These are the activations of a small neural network, seen along a few directions. Each row is one input.
Each table varies a few parts of the input and shows all the possible inputs, shuffled.
Descriptions start from the smaller parts, as in this example, which fits no table here: line(4) and (point or ring(11) or (values(3) and ring(8))).
Shared parts are said once, and a part with two or three values counts as separate values.
In the rows, zero is written as 128.

Other details of the inputs vary at random and push rows far along two fixed directions, the same in every table; ignore that.

A family of inputs:
x1: [111 138 175 161 167  78 142 118 215 121 175]
x2: [176 166  80 157  98 195 175 166  90 172 127]
x3: [ 94  34 157  44 106 148  40  93  94 104  54]
x4: [154 202 130 109 123 193 203 168  99 147 111]
x5: [101  91 160  62 102 124  53 106  83  77  67]
x6: [103  63 137  35 106 122  30  96  92 103  38]
x7: [110 134 181 153 171  73 121 127 177  94 164]
x8: [150 198 100 126 108 195 202 159 131 158  90]
x9: [154 163 111 108 129 211 199 176 104 140 100]
x10: [113 165 156 174 165  59 132 127 203 102 154]
x11: [117 134 143 148 180  62 112 132 196 106 135]
x12: [ 95  80 172  45  97 122  33  85  82 111  54]
x13: [ 99  95 150  61  91 120  50  92  99  99  56]
x14: [127 144 126 175 147  58 106 126 177 144 226]
x15: [150 170  75 154  96 195 174 174  86 180 133]
x16: [162 176  64 140  85 194 176 164 101 174 160]
x17: [151 191 110 124 117 200 200 171 111 134  98]
x18: [ 91  53 182  41  93 142  42  82  81 104  67]
x19: [ 89  61 178  43  94 137  36  86  79 110  61]
x20: [105  48 151  46 117 139  56 111  94  78  72]
x21: [110 125 148 158 176  73 108 123 205 128 132]
x22: [157  94 114 178 158  20 160 138 178 128 175]
x23: [116 106 115 181 165  65  87 141 166 144 177]
x24: [111 139 161 171 159  79 144 123 215  95 171]
x25: [123 143 116 191 139  61 108 127 188 134 223]
x26: [118 169  78 126 103 175 222 157  72 160 140]
x27: [145 202 118 134 106 201 203 155 125 168  97]
x28: [108 149 151 185 166  73 127 123 218 121 144]
x29: [ 81 114 111 174 161  48 143 124 161 113 183]
x30: [108 122 152 176 184  84 132 132 221 133 154]
x31: [139 140 149 197 167  63 111 123 171 139 192]
x32: [180 160  81 145 122 200 177 166  92 181 122]
x33: [140 166 125 108  94 214 198 146 120 149 103]
x34: [140 123 128 205 201  76 113 121 179 132 168]
x35: [170 158  88 143  95 204 163 154  78 165 110]
x36: [126 152  63 116 126 176 221 168  78 170 133]
x37: [183 140  89 118  69 152 215 155  66 155 112]
x38: [111 150 165 147 161  59 112 113 193 120 145]
x39: [ 89  37  91  29  96 111  42  89  52 104 108]
x40: [101  71 126  92  81 120  26 109  58 122 102]
x41: [125  78 151  92 121 126  39  84  55 115  91]
x42: [112 131 151 173 163  82 143 127 220  93 165]
x43: [ 93 114  98 155 146  55 122 110 165 110 202]
x44: [144 164 118 113 107 212 188 164  97 124  94]
x45: [144 109 118 190 170  65  97 136 175 139 177]
x46: [106 123 170 159 157  83 126 123 191  83 164]
x47: [106 101 163  48 106 112  53 100  82  95  67]
x48: [147 167 137  91 109 210 197 158  92 136 113]
x49: [153 181  96 139 102 188 175 171  75 192 146]
x50: [ 74  65 128  54 102  97  75  97  43 111 110]
x51: [149 190 104 112 107 194 190 161 108 139  83]
x52: [100  62 155  63 101 142  63 106  95  69  76]
x53: [ 90  74 114  46  93 101  65  86  57 111 137]
x54: [102 132 157 188 165  86 132 124 219 121 154]
x55: [127 109 103 162 152  66  86 130 176 138 200]
x56: [152 159 107 108 121 216 210 163 136 164 104]
x57: [155 139 149 183 187  76 106  82 163 122 184]
x58: [142 161 113 112  98 219 201 151 126 149  97]
x59: [154 117 140 179 147  12 165 128 169 128 191]
x60: [ 86  51 172  54  83 147  42  81  87  94  60]
x61: [169 167  91 154 119 211 175 145  78 160 105]
x62: [155 139 127 211 189  80 117  90 187 113 181]
x63: [111 128 174 143 161  75 126 116 195 100 166]
x64: [170 183 101 161 120 207 186 145  80 165 118]
x65: [161 127 122 195 205  80 114  96 184 125 177]
x66: [ 90  50 160  63  90 149  49  89  98  94  59]
x67: [188 144  77 135  81 152 229 164  85 158 118]
x68: [126  56 143  66  85 117  11  95  42 119  91]
x69: [101 142 168 190 164  81 136 121 218 123 164]
x70: [134 120 135 193 144  64  90 122 163 127 178]
x71: [172 177  97 155  99 199 179 155  86 171 129]
x72: [106 133 171 169 163  76 122 127 188  84 161]
x73: [137  63 138  74 105 139  17  50  49  92  78]
x74: [152 149 106  90 116 213 194 161 116 142  95]
x75: [157 181 104 111 136 199 200 178 112 146  97]
x76: [134 179  64 118  94 180 213 147  86 160 168]
Each input here is: line(4) and (line(9) or ring(10)).
Changing only the line(4) part turns x76 into x39. The same change can be made to x69. Which row results?
Answer: x30
Changing only the line(4) part turns x14 into x25. The same change can be made to x63. Which row results?
Answer: x24
Which other rows does x67 become when the line(9) part takes its other values? List them by row number.
Answer: x2, x15, x16, x29, x35, x43, x61, x62

A family of inputs:
x77: [163 139 121 224 173  70 155 142 200 153 173]
x78: [ 87 109 158 151 165  86  64  97 168 109 162]
x79: [ 98  76 107  38  52 146  68 109  16 126 101]
x80: [113  90 123  77 117 147 114 133 135 109  86]
x81: [140  74 116  69  61 165  47 106  45 130  48]
x82: [171 151  86 127 137 223 182 143  76 168 112]
x83: [132 101 157 155 152  81  64  82 148  98 155]
x84: [111  98 169 132 150  54 105 109 166  75 109]
x85: [122 133 157  83 109 144  95 114  87 109  94]
x86: [193 162 102 137 114 192 187 152  64 164  92]
x87: [139 155 145 173 164  65 181 145 220 118 147]
x88: [168 171  75 156 156 191 192 158 114 177 130]
x89: [154 198 134 140 120 198 210 144 126 154 141]
x90: [119 119 118  95  98 175  86 134 105 146 106]
x91: [107 166 144 179 189 113 182 139 208 130 179]
x92: [ 95 104 169 137 150  91  77  89 166  92 151]
x93: [131 163 118 141 116 180 200 180 143 157 117]
x94: [133 132 148  96 135 129 144 129 124  92  97]
x95: [160 179 126 128 132 192 236 150 137 130 123]
x96: [100 120 110 100  95 110 136 129  96 131 153]
x97: [146  88 107 125 138 135  88 127 121 140 118]
x98: [147 156  96 115 101 210 218 184 120 146  86]
x99: [138 182 156 200 165 109 160 126 190 134 197]
x100: [144 122 122 135 129 158 103 103 110 119 132]
x101: [ 97 112 115  94  97  99 123 123  97 125 153]
x102: [152 186  80 163 146 183 173 151 129 168 140]
x103: [108  85 110 143 128  42  77 102 126 112 182]
x104: [115  87 141  53  79 195  52  90  43 110  74]
x105: [116 165 136 202 153 101 163 161 211 143 174]
x106: [102 108 181 134 146  56  93 109 160  94 119]
x107: [126 162 168 173 171 102 179 129 198 119 177]
x108: [159 185  90 160 142 207 187 145 117 166 144]
x109: [128 107 160 148 157  57  45  91 142  89 144]
x110: [109 114 169 133 131  56  75 108 171 113 127]
x111: [172 152 136 209 187 100 169 123 179 137 189]
x112: [109 175 125 190 177 107 139 140 193 146 181]
x113: [107 105 173 123 139  53  89 113 176 108 119]
x114: [ 76 101 151 121 168  78  83 111 175 103 130]
x115: [139 176 148 196 152  74 141 139 201 149 172]
x116: [ 98 105 188 118 159  55  76 103 160  80 131]
x117: [177 142  83 152 116 197 178 172  97 173 110]
x118: [123 111 137 102 135 153 147 115 134  92 109]
x119: [123 104 135 114 115 112 136 134 152 110  90]
x120: [ 87  75 125 108 134  35 119 114 149  84 161]
x121: [116  57 113 136 145  25  75 100 119 109 178]
x122: [159 175  63 147 104 157 207 159  88 172 175]
x123: [105  66 128  49  54 181  28 118  40 121  47]
x124: [134  95 110 119  96 153  73 129  93 131  93]
x125: [ 78 111 148 130 160  81  68 105 170 108 139]
x126: [154 206 129 150 114 176 209 159 119 159 118]
x127: [170 118 125 101 125 158 109 120  58 127  91]
x128: [127 173  90 119 105 156 238 172 108 161 162]
x129: [127 130 134 132  97 134 104 131 123 144 111]
x130: [148  56 122  61 101 186  60  87  31 112  67]
x131: [137 106 145 153 137  56  58 102 157 118 132]
x132: [202 167  91 133 110 190 191 159  86 183  96]
x133: [ 99 124 140 104 131 157 107 112 118 122 118]
x134: [120 123 141  84 113 186 141 119 100 118  99]
x135: [ 88  86 153 120 173  85 100 101 178  78 130]
x136: [118 169 131 186 163 108 158 153 220 149 183]
x137: [109 116 131  99 123 148 122 141 145 132 112]
x138: [118  90 127 151 149  83  48 109 169 119 149]
x139: [ 92  63 121  19 101 166  70 106  67  90  35]
x140: [149 173 114 115  90 201 211 172 114 170  90]
x141: [136 164  78 117 109 153 250 171 115 144 151]
x142: [ 95 103 118  86 104  96 137 129 101 119 145]
x143: [164 208 121 123 107 210 184 157  81 158 116]
x144: [ 88  97 128 132 122  43  79 108 129 113 186]
x145: [145  90 130  70  74 160  51  98  27 115  47]
x146: [141  92  87 119 117 104 131 126  77 139 153]
x147: [139 148 139 112  93 160 114 127  77 136  89]
x148: [122 162 146 196 147  79 155 143 212 142 167]
Changing only one part turns x83 into x95. The same change can be made to x122. Which row results?
Answer: x120
Changing only one part turns x144 into x142. The same change can be made to x78. Which row results?
Answer: x91
What is each input in this table made of?
Answer: line(6) and (values(2) or ring(10))
Start at x130 and move only the line(6) part, one step at a time. The first step leads to x100. Which rows follow, in order?
Answer: x104, x92, x134, x118
Which other rows does x128 become when the values(2) part takes its other values? List them by row number.
Answer: x142
Which other rows does x147 become when the line(6) part takes its other values? List them by row number.
Answer: x84, x86, x106, x126, x145

A family of inputs:
x149: [166 152  98 134 117 165 189 150 101 150 125]
x150: [120 119 117 121 127 114 140 130 124 123 143]
x151: [157 192  95 157 120 190 205 167 125 171 139]
x152: [116  69 130  73 101 145  36  96  73 114  80]
x153: [ 99 133 186 170 176  70 130 123 238  94 153]
x154: [128  71 139  75 101 140  40  91  64 110  78]
x155: [133 142 113  99 105 188 138 133  81 146 112]
x156: [138 192 107 150 123 171 204 159 129 159 155]
x157: [160 163 106 135 114 162 182 149 103 156 127]
x158: [104  64 137 134 147  48  61 101 154  96 142]
x159: [108 105 142 171 163  38  92 117 190 115 173]
x160: [156 160 111 125 105 181 164 144  92 150 114]
x161: [111 159 176 195 206  58 153 131 251 102 161]
x162: [ 98  72 134  53  87 122  59 101  66 107  90]
What is each input in this table made of?
Answer: values(2) or (values(3) and line(4))
Which other rows does x151 become when the line(4) part takes its other values? List them by row number.
Answer: x152, x158, x159
List by row number the other inputs of the same sort as x161.
Answer: x153

A family of inputs:
x163: [153 152 125  75  94 186 175 145  79 134  78]
x164: [137 137 145 181 175 105 179 144 199 111 155]
x165: [102  53 140 103 129  61  36  80 113  98 168]
x166: [144 180 124 155 152 179 169 136 154 148 132]
x167: [ 91  77 122 119 131  50  57  94 122  96 149]
x168: [147 155 135  91  87 194 183 141  75 128  80]
x169: [150  78 114  97  87 132  59 107  65 132  94]
x170: [144  73 109  97  99 127  64 114  58 131  89]
x171: [112  89 100  60  76 163  96 113  31 131 102]
x172: [104  76 148  83 119 152  41  97 107  90  82]
x173: [135 137  79  81  80 192 155 135  47 151 120]
x174: [132 140 133  89 119 189 111 125  84 143  84]
x175: [130 160 133  98 109 190 132 139  87 145  97]
x176: [109  59 131 141 152  28  38  99 131  96 140]
x177: [133 125 146  90 113 139 140 132  98 118  90]
x178: [107 135 141  99  90 153 136 137 112 125 101]
x179: [162 153 119 211 142  90 142 132 177 157 190]
x180: [126 136 105 182 166  56 131 131 167 123 181]
x181: [140 188 130 115  96 221 169 144  82 149 100]
x182: [ 80  93 168 110 116  68  64 103 159  85 124]
x183: [134 170 115 127 126 169 192 165 139 166 120]
x184: [141 159  73 110  93 190 185 154  57 163 121]
x185: [113 173 160 200 189  62 127 128 224 120 193]
x186: [153 130 123  88 114 187 166 127  98 126  76]
x187: [124 156 126 137 142 125 164 149 172 145 138]
x188: [129  54 139 130 119  65  25  93 108 115 122]
x189: [108 141 141 199 176  84 166 154 237 123 180]
x190: [121 142 126 135 139 138 158 139 171 135 127]
x191: [131  61 141 124 101  89  29  91  97 124 118]
x192: [117 115 146 112 138 156  88 106 119 121  97]
x193: [131 108 153 106 142 109 121 117 128 112 102]
x194: [110 166 143 171 154  87 171 157 202 140 169]
x195: [128  85 110 129 135  72  72 113 113 110 129]
x196: [154 178  76 165 135 150 202 167 110 164 153]
x197: [115 141 157 160 178  84  95 110 188 118 156]
x198: [172 153  91 175 138 124 160 149 132 157 153]
x199: [121  90 162 129 159  87 106 102 159  96 113]
x200: [131 192 118 143 126 151 206 172 164 158 144]
x201: [126 119 160 100 109 121 122 110 116  92  99]
x202: [133 137 123 109 118 212 133 139 100 133  92]
x203: [137 174 131  97  88 216 145 132  78 136  90]
x204: [ 79  54 162 100 135  74  42  94 155  93 102]
x205: [166 186 123 149 153 151 222 155 156 148 133]
x206: [112 136 124 202 173  39 141 120 203 127 238]
x207: [160 166  87 135 113 188 203 155  84 178 173]
x208: [151 159 130 176 164 131 205 153 193 119 151]
x209: [121 146 113 187 156  84 166 134 167 146 217]
x210: [ 89  57 142  72 105 124  56 111 126  89  82]
What is each input in this table made of?
Answer: values(2) and (line(9) or (values(3) and line(5)))
Changing only the values(2) part turns x167 into x184. The same change can be made to x172. Which row results?
Answer: x202
Changing only the values(2) part turns x164 into x208. The same change can be made to x193. Which row results?
Answer: x205
Start at x191 and move only the line(9) part, one step at a time. The first step leads to x188. Which rows follow, in order?
Answer: x170, x176, x196, x184, x171, x209, x207
Which other rows does x189 become when the values(2) part takes its other values? List them by row number.
Answer: x210
Which other rows does x169 become when the line(9) part takes its other values? List them by row number.
Answer: x165, x167, x173, x179, x180, x195, x198, x206
